Each row has a name. Each question is about the rows just above it.

(92): [136 110 161 151 141 109 118 171 187 184 124 112 154  49 133 171 106 182
 168 122 110 117 101 132 125 166 139 140 132 135  96  80 115 124 146 118
  89 107 143  87 123 203 120 140 116 145 102 156 204  85 139]
(9): [149 105 173 125 153 130 113 149 106 122 155 105 164  89  99 193 127 144
 128 129 111 134 101 105  97 122 132 135 144 144 110  71  98  96 173 134
 101 113 119 119 127 116 100 115 122 169 117 159 203 116 149]
(33): [136 110 161 151 141 109 118 171 187 184 124 112 154  49 133 171 106 182
 168 122 110 117 101 132 125 166 139 140 132 135  96  80 115 124 146 118
  89 107 129  94 122 114 119 144 109 153  97 153 206  66 137]
(59): [129  93 162 139 165  98 129 124 187 188 124 122 171  55 119 165 116 166
 157 122 112 126  88 116 121 185 121 140 123 156  85  81  99 102 160 117
  99 103 128 105 116 111 123 153 107 150  89 156 193  47 136]
(143): [143 103 167 128 158 115 123 154 136 157 149 107 169  80 108 187 123 145
 137 138 109 134  94 110 103 152 129 143 137 148  97  74 102  92 161 125
 104 110 122 116 125 114 107 134 122 162 111 158 197  82 143]
(70): [129  93 162 139 165  98 129 169 187 188 138 122 171  55 119 165 116 166
 157 131 112 126  88 116 121 185 121 140 123 156 116  81  99 102 160 117
  99 103 128 105 116 111 121 153 107 150 107 156 193  47 136]
The row with [129  93 162 139 165  98 129 169 187 188 138 122 171  55 119 165 116 166
 157 131 112 126  88 116 121 185 121 140 123 156 116  81  99 102 160 117
  99 103 128 105 116 111 121 153 107 150 107 156 193  47 136] is -> (70)
Whose row is [143 103 167 128 158 115 123 154 136 157 149 107 169  80 108 187 123 145
 137 138 109 134  94 110 103 152 129 143 137 148  97  74 102  92 161 125
 104 110 122 116 125 114 107 134 122 162 111 158 197  82 143]? -> (143)
Whose row is [149 105 173 125 153 130 113 149 106 122 155 105 164  89  99 193 127 144
 128 129 111 134 101 105  97 122 132 135 144 144 110  71  98  96 173 134
 101 113 119 119 127 116 100 115 122 169 117 159 203 116 149]? -> (9)

(107): [ 48 161 187 210 140 146 125 184  32 159 111 166 120 186 120]
(41): [ 96 165 171 228 184 112 136 177  49 136 114 170 122 137  88]
(32): [ 59 151  92 232 174 180 126 155  16 173 118 126 102 180 127]
(63): [104 187 147 169 139 141 167 175  70 136 103 152 134 136  84]
(80): [ 86 184  92 220 112 128 132 141  56 175 117 183 116 203 117]
(116): [ 44 135  57 225 118 122  72 175 184 158 112 176 185 254 132]
Which value is in both (107) and (116)? -> [184]
The one value in (41) and (63): -> [136]
Which value is in both (63) and (107)? -> [187]
Shared by (63) and (41): -> [136]
The one value in (107) and (63): -> [187]
Shared by (116) and (32): -> [118]

(28): [132 135 129 126 137  34 140 128 137  86 110 117 124 142 136 129 131  37
  92 122 130 169 133 121]
(55): [158 156 156 154 158  45 170 155 163 155  68 143 146 160 163 150 159  57
 125 145 154  47 157 145]
(74): [ 83  87  85  91  80  47  79  86  85  89 102  92  92  88  83  88  81 155
 109  90  90 176  85  89]
(29): [ 82  84  79  83  79 141  77  83 139  82  95  89  88  80  82  86  83 132
 103  86  86 143  82  86]
(138): [142 147 144 139 146  68 150 140 145 165 126 130 136 148 141 140 140  67
 109 138 142  67 143 135]
(46): [ 83  94  87  98  81 154  81  83  93  92 108  91  87  90  81  87  83 139
 108  87  94 155  81  89]
(153): [175 157 172 161 172 108 174 169 157 156 150 166 157 158 167 163 167 125
 139 165 155 108 164 164]
(180): [ 82  94  84  92  81 161  75  89  90  92 103  89  89  93  83  88  86 144
 112  89  94 163  86  90]
(56): [165 157 162 153 165  57 171 159 162 159 140 153 157 157 166 160 166  73
 130 155 159  55 166 159]
The one value in (74) and (56): -> [155]
Which row holds [165 157 162 153 165  57 171 159 162 159 140 153 157 157 166 160 166  73
 130 155 159  55 166 159]? -> (56)
Shared by (29) and (55): -> [143]
The one value in (153) and (28): -> [169]
The one value in (138) and (74): -> [109]
Which value is in both (46) and (138)? -> [139]

(77): [125  77 156  85  32 161 118 110 130 104  76 123 103  31 110  66 144  86
 151  94 178 126 193 157 103 114 182 123 107 135 164 114 102  81 110 108
  87 104 157 126 106  86  81 180 105 138 126 118 106 177 183]
(72): [207 103 140  99 140 156 208 112 216 108 102 213 109 195 135 191 146 110
 152 144 171 206 184 165 116 192 177 122 169 144 163 116 107 109 165 182
  96 152 230 204 113  90 135 169 109 140 210 192 149 175 188]
(13): [ 52  66  76  78  79  82  41  78  42  78  66  41  76  42  64  76  75  69
  67  51  81  44  78  71  70  45  86  76  54  68  73  82  72  72  55  44
 140  52  31  52  74  70  47  86  71  78  42  45  65  75  69]
Shared by (13) and (72): -> [140]
Whose row is [125  77 156  85  32 161 118 110 130 104  76 123 103  31 110  66 144  86
 151  94 178 126 193 157 103 114 182 123 107 135 164 114 102  81 110 108
  87 104 157 126 106  86  81 180 105 138 126 118 106 177 183]? -> (77)
Shared by (72) and (13): -> [140]
Whose row is [207 103 140  99 140 156 208 112 216 108 102 213 109 195 135 191 146 110
 152 144 171 206 184 165 116 192 177 122 169 144 163 116 107 109 165 182
  96 152 230 204 113  90 135 169 109 140 210 192 149 175 188]? -> (72)

(96): [79 83 79 78 72 80 85 84 85 97 82 94 79 82 83 98 92 82 77 86 80 91 77]
(11): [ 95  87  90  96 133  84  86 138  93 124 135 107  88 129  96 115 104 104
  94  84 127 108 143]
(82): [151 118 146 152 117 144 147 113 149  50 111  83 149 122 124  67 116 145
 152 143 123  85 106]
(127): [135 117 137 136  69 136 137  67  84  58  64  86 131  79 161  74 116 118
 131 131  83  86  50]
(51): [ 98  88  99 101 129  98  98 139 101 102 134 102  98 132  93 102 162 107
 105  91 121 103 137]
(67): [139 113 131 138 114 132 138 111 137  36 109  70 143 115 117  53  83 133
 138 134 121  69 102]
(110): [131 121 125 131 169 122 116 168 125 180 167 159 120 158 133 160 138 135
 134 108 162 154 172]
[151 118 146 152 117 144 147 113 149  50 111  83 149 122 124  67 116 145
 152 143 123  85 106] is in which row? -> (82)
Which value is in both (67) and (96)? -> [83]

(65): [178  31 190 188]
(34): [188 177  31 178]
(125): [ 51 191 177  41]
The one value in (125) and (34): -> [177]
The one value in (34) and (125): -> [177]
The row with [188 177  31 178] is -> (34)
Whose row is [ 51 191 177  41]? -> (125)
Where do [178  31 190 188] appear? -> (65)

(64): [ 66 183  64 123 149 148]
(135): [ 16 182  15  13 195 199]
(129): [116 187 113 120  97  99]
(8): [ 67 124  64 120 146 149]
(133): [104 189 101 106 119  38]
(17): [ 92  64  89  93 121 123]
(16): [ 38 183  36  65 176 177]
(104): [181 193 177 189  33  36]
The one value in (129) and (8): -> [120]
Which value is in both (16) and (133)? -> [38]
Where do [ 66 183  64 123 149 148] appear? -> (64)
Whose row is [ 67 124  64 120 146 149]? -> (8)

(111): [148 147 239 238]
(44): [239 149 170 135]
(123): [148 135 127 196]
The one value in (123) and (44): -> [135]
Shared by (44) and (111): -> [239]
Shared by (111) and (123): -> [148]
Shared by (123) and (111): -> [148]
Shared by (44) and (123): -> [135]

(45): [ 74 134  90 203  47  86  84 150 178 147 161 135 129 167 173 109 125  75
 127  35 168  35  88 135  85  97  88 117  79 183 134 141 195 161  86 141
  77 224  89 103 168  55]
(128): [ 74 134  86 203  47 125  84 150 178 147 161 135 129 167  93 109 125 160
 127  35 168  35  88 135  85  97  88 117 174 115 134 141 195 161  86 141
  77 224  89 103 168  55]
(12): [ 74 134  86 203  47 151  84 150 178 147 161 135 129 167 173 109 125  75
 127  35 168  35  88 135  85  97  88 117 174 115  89 141 195 161  86 141
  89  75  89 103 168  55]
(22): [ 78 129  92 172  55  74  92 153 213 103  88 144 113 164  79 111 148 194
 133   2 169  89  98  92  67 123  74  75 148 135 130 102 183 178  47 137
  73 187 155  85 178  56]
(71): [ 78 108  90 212  93 159  80 136 101 200 171  85 150 144  91 134 102  92
 104 102 156  28  84 184  74  87 131 100 203 109 145 177 188 142 152 126
 102 195  31 136 117  63]
Which row holds [ 78 108  90 212  93 159  80 136 101 200 171  85 150 144  91 134 102  92
 104 102 156  28  84 184  74  87 131 100 203 109 145 177 188 142 152 126
 102 195  31 136 117  63]? -> (71)
Whose row is [ 74 134  86 203  47 125  84 150 178 147 161 135 129 167  93 109 125 160
 127  35 168  35  88 135  85  97  88 117 174 115 134 141 195 161  86 141
  77 224  89 103 168  55]? -> (128)

(73): [121 173 178  98 100 102 120 114 123  14  95 178 127 104  97 129 160 124
 121]
(35): [ 13 170 190 210 202 200  14  22  20  12 193 179  22 204 203 122 158  18
  12]
(7): [ 86 174 181 135 132 132  86  86  91  86 127 179  93 136 132  96 163  89
  87]
(147): [125 110 178  95  97  98 124 118 127 122  93 177 131 101  95 128 161 126
 125]
(126): [171 185 168  49  51  56 170 160 176 170  52 175 178 127  52 166 182 172
 173]
(199): [ 85 176 180 137 135 190  85  84  90  83 130 176  92 138 135  99 168  88
  85]
(196): [205 183 169  16  21  25 203 188 207 200  22 175 208  26  21 190 174 205
 206]
(97): [111 171 179 110 110 111 109 105 112 108 105 178 116 114 108 126 159 112
 111]
(14): [185 180 170  34  40  44 183 170 186 181  39 175 190  45  38 177 171 185
 186]
(178): [ 84 177 181 140 136 136  84  84  90  82 131 176  90 138 138  95 168  86
  84]
Shared by (196) and (199): -> [190]
Whose row is [111 171 179 110 110 111 109 105 112 108 105 178 116 114 108 126 159 112
 111]? -> (97)
Shared by (35) and (73): -> [14]
Shared by (14) and (97): -> [171]
Which value is in both (147) and (35)? -> [122]

(86): [151 130 124 110 129 104 133 127 142 133 118 122 130 120 139 119 146 132
 129 131 142 120 120 121 124 142 141 121 129 133 128 112 131 126 133 107
 146 164 136 124 133 136 120 129 134 102 104 131 111 112 136 124 122 134
 128 147 119 120 119 122 126 106 126]
(47): [115 115 124 141 119 133 148 129 149 140 128 109 128 129 144 122  99 138
 100 117 132 150 132 120 137 111 118 151 121 136 114 119 125 124 108 223
 141 122 122 123 123  97 122 129 118 137 145 156 117 132 107 127  86 129
 152 122 137 146 136 142 132 139 129]
(37): [114 156 121 198 177 185 130 156 138 177 183 117 111 104  43  79 123 196
 141 101  88 223 187  84 224 118  64 103  85 123 118 109 170 154 100 224
 182 134  81 133 147 211 121 114 199 194  96 141 185  88 154 161  86 162
 176 230  94 113 127 153  81 156  60]
(58): [121 143 119 166 155 179 111 169 182 158 145 142 106 102  90  54 129 224
 107 119  75 218 163 110  66 115  72  77 128 142 112 101 207 135 119 246
 201 164  82 119 145 173 148 124 193 219 118  95 165  73 186 168  88 175
 193 244 115 125 107 109  91 138  87]
Whose row is [115 115 124 141 119 133 148 129 149 140 128 109 128 129 144 122  99 138
 100 117 132 150 132 120 137 111 118 151 121 136 114 119 125 124 108 223
 141 122 122 123 123  97 122 129 118 137 145 156 117 132 107 127  86 129
 152 122 137 146 136 142 132 139 129]? -> (47)
Where do [121 143 119 166 155 179 111 169 182 158 145 142 106 102  90  54 129 224
 107 119  75 218 163 110  66 115  72  77 128 142 112 101 207 135 119 246
 201 164  82 119 145 173 148 124 193 219 118  95 165  73 186 168  88 175
 193 244 115 125 107 109  91 138  87] appear? -> (58)

(53): [145 164 138 127 144 144 132 123 127 140 148 119 109 157 128 120 122 133
  68 254]
(91): [148 154 143 128 157  91 123 128 145 137 120 132 120 153 119 115 127 126
  87 144]
(108): [145 164 138 127 144 176  87 123 127 140 148 119 109 157 126 115 123 139
 121 127]
Whose row is [145 164 138 127 144 144 132 123 127 140 148 119 109 157 128 120 122 133
  68 254]? -> (53)
Whose row is [145 164 138 127 144 176  87 123 127 140 148 119 109 157 126 115 123 139
 121 127]? -> (108)
Whose row is [148 154 143 128 157  91 123 128 145 137 120 132 120 153 119 115 127 126
  87 144]? -> (91)

(4): [178 167 185  30 179 173 176 173 178  82]
(49): [130 178 129  25 128 123  89 125 127  30]
(39): [ 78  88  78 156  25  79 179 129  84 153]
[ 78  88  78 156  25  79 179 129  84 153] is in which row? -> (39)
Shared by (39) and (4): -> [179]
Whose row is [130 178 129  25 128 123  89 125 127  30]? -> (49)
[178 167 185  30 179 173 176 173 178  82] is in which row? -> (4)
The one value in (4) and (39): -> [179]

(176): [139 122 128 125 124 126 134 134 129 122 120 134 127 129 128 135 134 128
 127 123 131 122 134 125 133 137 126 132 131 115 123 129 130 132 131 126
 120 140 135 127 118 122 136 120 129 124 117 122 138 136 136 135 123 127]
(10): [126 129 128 126 130 127 127 124 127 126 126 132 124 127 128 127 126 128
 133 134 127 128 129 129 124 127 125 122 128 130 126 132 127 127 131 127
 126 129 128 130 130 128 127 124 128 132 123 126 131 126 130 124 125 122]
(173): [113 122 144 181  97 109 151  90 123 135 106  99 115 146 114  89 132 118
 113 126 113  63 167 171 107 132 119 115 180 159  80 172 145 123 161 105
  96 114 117 124 184 138  99 147  88  86 145 133 104 101  88  85 135  62]
(20): [135 132 117  99 143 136 112 149 130 126 140 160 133 120 139 143 128 134
 139 131 143 174 111 102 141 132 133 131  99 114 155 104 115 127 113 142
 141 144 137 138  99 123 149 115 153 157 120 124 146 136 151 146 119 163]
(79): [ 99 117 152 214  88  91 172  66 126 134  91  73 103 154 106  55 131 110
 103 118  97   9 188 202  94 126 105 101 221 178  42 201 155 122 178  90
  76 101 105 119 225 147  79 165  63  49 159 126  87  88  55  59 146  17]
(62): [103 139 135 117 128 128 114 104 124 148 136 113 129 136 134 106 121 117
 130 131 139 135 120 130 116 112 124 139 127 159 144 112 129 123 143 119
 120 103 102 178 155 137 115 138 128 130 133 143 118 118 109 127 128 123]
(134): [131 130 121  97 145 137 117 147 128 122 140 146 134 119 138 126 127 133
 140 139 142 170 111 103 140 128 136 133  94 114 155 106 122 129 116 136
 139 137 142 133 100 122 143 115 151 156 115 124 142 136 127 147 118 162]
(162): [113 121 146 178  97 104 154  91 121 133 108 101 111 146 110  84 129 119
 114 126 110  56 166 172 110 123 114 110 180 159  75 169 141 125 156 104
  91 112 113 121 186 140  93 149  92  83 143 130 100 106  86  86 138  59]
(112): [120 127 134 142 127 123 134 114 128 127 120 120 124 135 118 107 128 121
 122 131 119 105 139 145 117 127 123 122 150 139 112 144 135 124 144 123
 117 120 127 129 147 137 122 136 109 109 133 134 125 115 110 112 128 104]
The row with [139 122 128 125 124 126 134 134 129 122 120 134 127 129 128 135 134 128
 127 123 131 122 134 125 133 137 126 132 131 115 123 129 130 132 131 126
 120 140 135 127 118 122 136 120 129 124 117 122 138 136 136 135 123 127] is -> (176)
Whose row is [135 132 117  99 143 136 112 149 130 126 140 160 133 120 139 143 128 134
 139 131 143 174 111 102 141 132 133 131  99 114 155 104 115 127 113 142
 141 144 137 138  99 123 149 115 153 157 120 124 146 136 151 146 119 163]? -> (20)
Whose row is [113 122 144 181  97 109 151  90 123 135 106  99 115 146 114  89 132 118
 113 126 113  63 167 171 107 132 119 115 180 159  80 172 145 123 161 105
  96 114 117 124 184 138  99 147  88  86 145 133 104 101  88  85 135  62]? -> (173)

(130): [ 99 204 133 122 142 229]
(69): [ 87 102 108  96 116 204]
(68): [138 139 148 134 146 173]
(90): [136 139 145 141 132 244]
(169): [146 115 117 122 142 229]
(93): [133 125 147 156 150 132]
(165): [118 127 146 131 103  51]
Which value is in both (69) and (130)? -> [204]
The one value in (68) and (169): -> [146]
Which value is in both (90) and (93)? -> [132]
Which value is in both (93) and (130)? -> [133]
Shared by (68) and (165): -> [146]

(105): [160 187 154 107 158 112 123 142 108 117 106 127 143  73 126 120 124 143
 123 134 164]
(103): [214 122  58 169 102 147 190 110 124 132 122  95 153 140 135 115 118 146
 136 164 105]
(83): [214 122  58 169 102 132 138 110 124 132 122  95 153 140 135 113 118 146
 136 167 186]
(18): [ 60 191 130 132 131 136 148 190 113 163 128 121 124 139 147 119 117 218
 164 136  95]
Shared by (83) and (105): -> [124]
The one value in (105) and (83): -> [124]
Which row holds [214 122  58 169 102 147 190 110 124 132 122  95 153 140 135 115 118 146
 136 164 105]? -> (103)
Whose row is [214 122  58 169 102 132 138 110 124 132 122  95 153 140 135 113 118 146
 136 167 186]? -> (83)

(54): [194 204  23  23  36 207 198  19 201]
(15): [ 93  97 125 126 141 103 192 124  94]
(21): [ 39  50 169 170 183 198  57 169  47]
(197): [ 21  18 198 198 206  22  27 206  16]
(166): [107 111 111 111 123 117 113 111 109]
(61): [145 153  74 197  90 159 152  68 149]
(167): [192 204  27  26  42 208 197  21 199]
(184): [126 132  91 210 108 137 134  89 129]
(99): [194 205  22  24  39 193 201  17 202]
(118): [ 75  76 143 145 158 209  83 145  74]
Which value is in both (99) and (21)? -> [39]
Which value is in both (21) and (197)? -> [198]
Where do [192 204  27  26  42 208 197  21 199] appear? -> (167)
Shared by (167) and (15): -> [192]
Shared by (197) and (21): -> [198]

